A small network was shown many inputs. Here are its activations along a few directions, one row for each input.
In each table, some parts of the input vary, and every possible input appears once, in random order.
A made-up example of a description, with smaller parts first: one of 3 separate values, together with either a single point or one of 11 places around a ring or (one of 6 places along a line, together with one of 8 places around a ring).
Shared parts are said once, and a part with two or three values counts as separate values.

Table:
r1: [-59 -16  38  21 -24  -6   0  38 -22  29 -77 -22  23  45 -49   0  35  17
  26]
r2: [  6 -12   4   8 -40  26 -29  24  25  24  11 -16   8  15  -9   3   6  24
   6]
r3: [ -8  38  20  -5 -17  26 -23 -14  -2   4  52  -2  16 -11  34 -19  13  -8
  51]
r4: [-30   6  -8 -12  -3 -22  -6  32 -53  12 -91   7 -16  37 -26  17   5 -19
  -6]
r5: [ 24  18  -9 -17  45 -19  26 -44 -14 -29  33  24  -6 -39  22  -8 -28 -19
 -20]
r6: [ 32 -25 -42 -10  16  -5  18  -9  32 -14   3   4 -26 -15  -9  25 -28  -2
 -56]
r7: [-59  17  23   6  15 -44  34  -9 -43   9 -54   0  -1  22 -30 -10  19 -21
  27]
r8: [ 36  18 -41 -30  34  -8  -5 -13   0 -23   7  37 -22 -27  23  19 -38 -20
 -46]
r9: [ 37  10 -28 -20  28 -13   1 -25 -17 -30   0  34 -15 -28  25  18 -30 -17
 -39]
r10: [ 20  25 -13 -25 -27  32 -67  24  -3  14  12  13   7   9  32  -5   4   3
  10]
r11: [-35   0  17  11  16 -34   7  15 -52   7 -77   6   5  24 -25   6  14 -11
   6]
r12: [  1 -40   9  26   0  10  28 -12  44  -5  39 -36  -1 -15 -22   3  -4  14
  -5]
r13: [  7 -36  -7  20  -7  16  19  -2  33  -4  19 -32 -11  -6 -17  11 -11  19
 -15]
r14: [ 19 -29 -14   9  33 -16  48 -34  28 -22  31 -13 -12 -32  -5   0 -14  -3
 -35]
r15: [ 23 -24 -24   5  29 -12  41 -25  26 -16  16  -4 -20 -23  -5  11 -25   2
 -42]
r16: [-45   7  28   8  22 -40  24   6 -47  11 -56   2  -1  26 -29 -15  12 -14
  14]
r17: [-53 -22  23  11 -35   0  -3  55 -25  20 -87 -16   6  57 -39   0  26  14
  19]
r18: [ 19  21  -9  -9 -21  24 -53  17  -3  14  19  11   9   7  37  -9   6   3
  15]
r19: [ 21 -34 -30   2 -21  15  -7   9  47  -3   4 -20 -15   6 -17  20  -4  19
 -35]
r20: [ 15  24 -13 -15  43 -24  35 -51  -4 -35  41  30  -9 -45  22  -7 -23 -23
 -12]
r21: [ 27  39   0 -19  24   9 -19 -10 -24  -3  34  37   7 -24  39 -10 -12  -9
   4]
r22: [-80 -16  45  21 -34 -12  19  14 -17  18 -61 -30  21  42 -47  -8  49  13
  46]
r23: [  3  -7   7  14 -30  23 -19  22  24  20  28 -25   7  11  -4 -12  10  26
   9]
r24: [ 31  13 -24  -8  46 -15  12 -27 -13 -30  20  30  -9 -39  27   5 -29 -14
 -34]
r25: [ 42  33 -23 -21  16   5 -33  -1 -20 -11  18  36   3 -15  49  -4  -9 -15
  -8]
r26: [  6 -20 -12   6  21 -12  59 -47  25 -30  34 -17 -14 -38  -7   8 -19  -9
 -19]
r27: [ 26  40   6 -19  27   5 -11 -21 -18 -11  50  33   9 -25  43 -23  -7 -16
  10]
r28: [-27   1   6   7   7 -34  -2  24 -46  12 -88  12   3  29 -26  15   9 -16
  -1]
r29: [ -7 -15  22  23 -25  25  -7   8  31  10  41 -30  14   6   2 -13  12  22
  26]
r30: [-50 -15  11  -2 -41  -2 -11  58 -23  30 -92 -16  -1  64 -43   7  24  13
  16]
r31: [ 13 -17  -7  -3 -42  32 -38  34  31  18   6 -11  -2  19  -3   4   9  22
   0]
r32: [-63 -18  46  23 -25 -16  11  29 -20  24 -64 -27  23  48 -45 -11  36  18
  36]
r33: [ 16  44   3 -14  22   8  -2 -38 -19 -23  48  29  15 -31  49 -11  -2 -27
  30]
r34: [ -3 -30   3  18 -10  -2  34 -27  53  -7  41 -32  -5 -12 -22   0  10  18
   0]
r35: [ 34 -28 -30   1  15 -16  27 -19  31 -18  -2   4 -21 -14  -2  25 -25   0
 -48]
r36: [ 41  33 -25 -35   9  20 -38   7 -19 -11  11  39  -6 -12  47   6 -18 -22
  -5]
r37: [  9  25  18  -4 -10  26 -45  12  -2  20  33  13  18  -6  28 -15   6   6
  25]
r38: [ 19 -38 -19  21 -10  12   6   7  47  -5  10 -24  -9  -2 -14  18  -7  12
 -26]
r39: [  7  31  24  -8 -10  22 -34  -1  -4  19  49  -1  21  -9  25 -29   7   1
  35]
r40: [-15  -5  26  13 -37  19   2  -9  34  17  39 -29   7   2  -7 -10  22  18
  40]
Q: What is each input in this table made of?
A: one of 5 places along a line, together with either one of 2 separate values or one of 6 places around a ring
Q: Changing only the place on the line of 5 turns r7 into r11. The same change can be made to r40. Which row results?
A: r23
Q: Which other rows agree with r17 in the place on the line of 5? List them by row number.
A: r2, r9, r18, r25, r28, r35, r38
Q: Which other rows does r32 become when the choice among 2 separate values takes its other values? List them by row number.
A: r16
Q: Start at r34 and move only the place on the line of 5, one step at a time. The first step leads to r12. Which rows follow, in order?
A: r13, r38, r19

Table:
r41: [ 45 -16 -16   8 -27  37 -27   3  40 -12  61 -18  -3 -10  44  -5  -3  12
   4]
r42: [ 23 -50 -33  21  63 -49  79 -39  28 -26 -16   3 -37 -31 -38  37 -49   1
 -84]
r43: [  9  40  17  -8  14   0 -18  -8 -35   2  29  18  25  -7  34 -28   8  -7
  29]
r44: [-51  -3  -2 -15 -23  -5 -19  40 -35   5 -77   7  -5  34 -26   2  35  -9
   1]
r45: [ 31  14   1  11  -5  26 -31   4  21  -6  58  -9  27 -18  23  -4 -23  -8
   5]
r46: [  5  45   8 -27 -10   8 -27  16 -42   9  17  38   0   8  40 -18 -10   2
  32]
r47: [  5  45 -12 -35 -23   9 -62  26 -45   8  -5  39  -7  11  49 -15  17 -21
  20]
r48: [-51  -5  23  -2 -10 -14  18  32 -24  15 -58   3 -10  37 -32  -9   1  13
  13]
r49: [ 16  33  15  -3  18  26 -20 -22 -12  21  38   8  18 -19  21   3  -2   6
  26]
r50: [ 62  -4 -45 -22  53  -4  33 -59   5 -59  46  38 -26 -68  40  29 -50 -22
 -52]
r51: [ -6 -48  -3  16 -31   2  13   5  71  21   3 -31  -3  10 -47  11  22  37
 -20]
r52: [-44 -13  26  13  -2 -24  29   4 -16   1 -48 -15   3  27 -24 -18  28   3
  20]
r53: [-31 -16  16  10 -12  -8  23  -9   2   6 -37 -34   4  14 -38   7  21  -6
  16]
r54: [-13 -23   5  32  -6  -3   8   4  41  16 -12 -48  15  11 -44   7   6  -1
 -10]
Q: What is each input in this table made of?
A: one of 2 separate values, together with either a single point or one of 6 places along a line
Q: Which other rows agree with r42 in the choice among 2 separate values? List them by row number.
A: r44, r48, r51, r52, r53, r54
Q: Which other rows does r44 become when the choice among 2 separate values takes its other values? List them by row number.
A: r47

Table:
r55: [ 22 -42 -21  21   0   3  40 -19  63 -19  40 -30 -13 -17 -11   9  -5  25
 -28]
r56: [  9 -12 -23  -3  47 -39  50 -31   1 -31 -17   9 -21 -21 -18  13 -22 -22
 -46]
r57: [ 29  -6 -14  -8   2  17   7 -23  27 -13  47  -4 -10 -29  11   3 -23  -3
 -11]
r58: [-29  14  22   4   7 -18   3  22 -53   4 -64  11  14  26 -12  -2  10  -7
  16]
r59: [-15  19  15  -1 -48  29 -53  33   9  30  20 -13  24  25   1 -21  25  12
  43]
r60: [-22 -15  25  25 -36  16  -9  22  15  19  -3 -30  19  31 -23  -7  39  35
  31]
r61: [ 40 -16 -14   4  -4  22   2 -15  54  -9  63 -10   3 -29  17   6 -14  19
 -18]
r62: [-36 -28   9   6   3 -26  25  14 -13   6 -68 -13  -9  22 -52   7  16   0
 -14]
r63: [-16  46   7 -21  -1   4 -29  20 -61   8 -41  29   8  21  18 -11  12 -13
  28]
r64: [-27 -25   4   5  10 -33  24  21 -29   1 -87  -1  -6  27 -40  15   1  -4
 -17]
r65: [ 41  32 -10 -17  11   9 -25 -23  -7  -6  53  19  -3 -30  42 -10  -9 -19
   2]
r66: [ 39  44  -7 -31  31  -8 -20 -19 -36 -15  26  47  -7 -30  50  -7 -27 -36
  -2]
r67: [-30 -39  10  15 -26 -10  15  24  18  15 -43 -34  -7  34 -45   9  16  10
   1]
r68: [-22 -48   7  30 -36   3  12  25  33  14 -26 -43  -1  34 -49   8  29  37
  -5]
r69: [ 28   9 -18  -9  23 -11   5 -29  -6 -13  26  15  -9 -33  21   9 -31 -15
 -20]
r70: [-10  33  15 -14 -19  14 -39  23 -24  27 -12   6  10  22  14 -17  23  -5
  31]
r71: [ 26  -1 -20  -6  17   6   8 -25  19 -16  32  11  -4 -30  25  13 -22  -3
 -22]
r72: [ 13 -32 -25  18  19 -15  36 -19  24 -21   9 -11 -11 -18  -3  17 -19   5
 -38]
r73: [ 13 -22 -22   8  35 -18  40 -18  13 -27  -6   0 -17 -17  -6  17 -29  -3
 -40]
r74: [ 25  41  -8 -27  28   6 -17 -25 -15 -14  40  35  -7 -33  40 -14 -16 -24
   2]
r75: [ 33  16  -6  -7 -15  34 -35 -12  30  -5  81   5   8 -27  31 -19 -10   1
  12]
r76: [ 14 -38 -22  17  11  -4  37 -17  46 -17  24 -15 -11 -17  -4  17 -16  13
 -31]
r77: [-38  -3  28  15 -20   3   0  12   5  22 -15 -14  13  27 -21  -5  32  14
  32]
r78: [-40   1  30  13 -15  -2  -3  18 -22  19 -27  -8  16  25 -17  -7  19   7
  25]
r79: [ 32  18 -20 -25  39 -23  21 -36 -12 -26   6  26 -18 -31  18  10 -25 -29
 -25]
r80: [ 30  23 -14 -13  -4  29 -27 -15  12 -10  65  20   4 -27  44  -6 -10  -5
   9]
r81: [-18  38   9 -18  -9  14 -32  22 -44  14 -29  19   8  17  19 -14  18  -3
  30]
r82: [-30 -33  14  20 -16 -15  16  22  -1  18 -56 -28  -8  33 -41  10   5   8
  -6]
r83: [-16  21  19  -8 -29  23 -51  31 -10  32   2   0  22  23   9 -17  18   3
  36]
r84: [-42   9  29   8  -4 -11   0  18 -37  15 -40   2  14  22 -16  -7  13   1
  24]
Q: What is each input in this table made of?
A: one of 5 places along a line, together with one of 6 places around a ring
Q: Changing only the place on the line of 5 turns r64 into r67. The same change can be made to r66. Which row results?
A: r80

Table:
r85: [ 15 -14 -11   4  16 -18  26 -15  15 -15   1   1  -8 -14  -6  10 -15  -2
 -21]
r86: [ -1 -17  -3   7  10 -10  29 -15  15  -9   2  -8  -3  -4 -12   4  -1   6
 -10]
r87: [-22  23  13 -10  21 -20   0  -4 -50  -7 -39  18   2   2  -1  -7   3 -21
   7]
r88: [ 34 -19 -29  -8  13  -5  15 -13  26 -22  13   8 -14 -20   5  21 -29  -1
 -37]
r89: [ -7 -21   3  10   0  -6  28 -11  19  -4   5 -17  -4   0 -17   5   0  11
  -5]
r90: [ 28  25 -13 -16   2  14 -23  -5  -1  -1  24  23   2 -12  37   0 -12  -4
   1]
r91: [ -3 -10   9   9  -2  -3   9  -4   7   1  12  -7  -3  -5  -9  -8   6   7
  -3]
r92: [ -1  11  16   0 -20  21 -19   8   7  18  19  -4  14   5  11  -9  11  13
  29]
r93: [  1 -14  -3   8  18 -14  30 -14   7 -17   0  -5  -2 -10 -10   7 -11  -2
 -18]
r94: [ -5  -4  13   5 -16  14  -7   7  12  16  15  -9   5   3  -5 -11  12   7
  14]
r95: [ 22   1 -19  -5  10  -5   2 -15  15 -11  15   8  -9 -14   7  10 -22  -6
 -24]
r96: [ 28  10 -15 -12  13   8 -10  -4   4  -4  21  19  -7 -16  19  -1 -14  -4
 -13]
r97: [-17 -31   5  22 -18   1  18   5  38   2  -2 -31  -1  14 -26   4  10  20
   5]
r98: [ -2  17   8  -1 -12  15 -18  -1  -4   8  23   1  10   1  20  -8  14   7
  25]
r99: [-11  -5  13   5 -23  14 -14  11  26  15  11 -16  11  10  -8  -7  19  18
  17]
r100: [  7  10   4  -3  11  -1   0 -12  -8  -5  16   5   6 -10  10  -4  -6  -8
   1]
r101: [-36 -29   1  13 -25 -15   8  40 -11  14 -76 -21  -5  45 -45  12  18  10
   0]
r102: [ 39   7 -21 -17   9  13 -14  -6  10 -16  28  13  -8 -23  27  10 -24  -9
 -23]
r103: [ 33  24 -19 -17   7  25 -30   0  -1 -15  32  21  -3 -22  37   3 -19  -9
 -12]
r104: [ 0  2 12  3 -7  1 -5  1  0  7 20 -1  5 -3  0 -9  7  6 12]
r105: [ 13  15  -8 -10  12  -2  -5  -8  -3  -3  13  14  -1 -13  13   0  -8  -9
  -5]
r106: [-13 -20   5  15 -24   5  -1   4  31   9   4 -26   2  11 -15  -1  20  17
  10]
r107: [-36 -17   7  11 -25  -8  -9  44 -20  22 -67 -15  -4  45 -39   4  20   3
   4]
r108: [ 10  -1 -13   1  16  -9  10 -14   3  -6   8   4 -11 -14   6   4  -8  -9
 -16]
r109: [  3  20   4  -6  -1  13 -16  -5 -12   1  23   5  11  -3  19  -9   8   0
  21]
r110: [-31  -4   8   3 -25  -3 -25  42 -19  30 -64  -7   6  46 -23   5  23   6
  14]
r111: [  5  -3  -1   1  16  -6  14 -15  -3  -6   7   1  -1 -13   2   1  -2  -2
 -11]
r112: [ -5   2  17   2 -27  27 -23  15  13  19  19 -16  18  11   8 -13  18  18
  31]
r113: [-32  12  15  -1 -33   3 -38  50 -26  33 -57  -5  11  45 -11  -5  17   4
  23]
r114: [-11 -14  10  17 -12   7   5   3  16   8   6 -19   2   2 -17  -1   6  11
   4]
r115: [-25  -3   7  -2  24 -31  37  -6 -36 -14 -50   6  -9   3 -24   0  -3 -17
 -10]
r116: [-11 -29   6  21 -12   2  23  -1  23  -2   1 -25  -1   5 -25   5   5  13
  -2]
r117: [-21  34  12 -17  12 -12  -8  -1 -54   1 -34  28   8   9  16  -8   6 -23
  26]
r118: [ 20 -14 -22   1  19  -4  21 -14  17 -19   7   0 -11 -16  -4  14 -25   0
 -31]
r119: [ 17  27  -4 -13   8  10 -16  -4 -16  -2  20  19   2 -11  27  -5  -5  -8
  10]
r120: [-24   9   5  -3  21 -30  18 -11 -43  -5 -47  13  -6   6  -7   3   2 -24
   3]
r121: [ 29  -5 -25  -6  15   7  -4 -10  16 -20  21   9 -14 -24  15  12 -25  -5
 -38]
r122: [-2 -7  2  2  7 -7 11 -8  3 -3 12 -1 -2 -4 -5 -6  0 -4 -1]
r123: [  4   8   7  -2   5  -1  -6  -6  -3   1  18   5   3  -5   6 -11   2  -1
   8]
r124: [  8  25   2 -13   0   9 -13  -8 -16   1  20  12   7  -7  26 -10   2  -9
  14]
Q: Changing only one part turns r108 into r119. The same change can be made to r95. Which row results?
A: r90
Q: Changing only one part turns r85 into r105. The same change can be made to r86. Which row results?
A: r123
Q: What is each input in this table made of?
A: one of 4 places along a line, together with either one of 2 separate values or one of 8 places along a line
Q: Which other rows does r107 become when the choice among 2 separate values takes its other values? List them by row number.
A: r120

Table:
r125: [ 19 -34 -38  10  13   9  28 -32  55 -10  57  -2 -20 -21  25  11 -24  13
 -33]
r126: [ 27  30 -15 -20  23  10 -30 -29   5 -15  53  34   9 -27  52 -23  -7 -14
  18]
r127: [-30  19  37   5  -4 -13 -15  15 -61  20 -28   3  10  24   8 -20   6 -15
  38]
r128: [-31 -49  -5  36 -39  15  14  36  52   1 -43 -44   2  24 -41 -10  37  15
 -13]
r129: [ 19 -45 -13   9 -19  19  24 -10  87   4  79   0 -17 -18   5  21 -20  29
 -26]
r130: [-33   6  20  10 -28   7 -53  23 -12  36  -3  -5  33  43  -3   3  38  14
  25]
r131: [-21  16  20 -14 -53   3 -22  27 -25  19 -19   8  20  22  -4   1  19   4
  31]
r132: [-13 -28   5  18  12  -8  40   1   6 -19 -62 -19  -1  16 -29   2  10   7
  -2]
r133: [ 44  -6 -37 -12  29  -9  36 -46  29 -24  40  -3 -23 -43  -2   3 -23  -4
 -34]
r134: [-28  11  20  15 -39  35 -49  52  17  36 -14 -22  27  36 -11 -19  46  29
  23]
r135: [-37 -18  26  -6  19 -35  50   4 -27  -5 -70  -6 -20   3 -56  -8 -14  -9
  -3]
r136: [ 36   9   3   5 -30  42 -43  -6  48  26  93 -17  -1  -8  32 -13  10  18
  22]
r137: [-30 -11  12  25  15 -39  48  -6 -15   3 -58 -16   0  11 -35  26   6  -1
  -1]
r138: [-34  38  41 -11  12  -9 -20   2 -59  18 -55  17  13  10  -9 -15  29   1
  30]
r139: [ 18   5  -5   0  47 -34  74 -53  -1 -30  52  11  -7 -60  13  -5 -20 -21
 -40]
r140: [ 67  44 -31 -39  31   4 -75  17 -49 -19 -24  48  -8 -17  43  24 -26 -35
 -21]
r141: [ 58   4 -61 -28  38  -9   2   1 -33 -33 -39  15 -52  -8  15  32 -53 -42
 -77]
r142: [  0  62   1 -15  36 -18  -6 -41 -17  -1  71  58  27 -46  32  -8 -16 -22
  15]
r143: [ 41  25   4 -29 -11  27 -36   2  27   1  61  12  15 -25  36 -21 -27   2
  11]
r144: [-24 -56  -8  24 -23  -8  15  17  11   9 -29 -51 -14  32 -42   5  14   9
  -6]
r145: [-28 -54   8  23 -18  -4  31   5  -4 -22 -38 -32  -4  21 -30  16  -2  14
  -8]
r146: [-23  34  19  -7 -11  16 -13  22 -35   4 -25  11  13  32   0  -1  18   9
  50]
Q: What is each input in this table made of?
A: one of 2 separate values, together with either a single point or one of 4 places along a line or one of 6 places along a line
Q: Changing only the choice among 2 separate values turns r143 into r125. The same change can be made to r130. Which row results?
A: r144
Q: Which other rows does r135 become when the choice among 2 separate values takes its other values? List them by row number.
A: r138
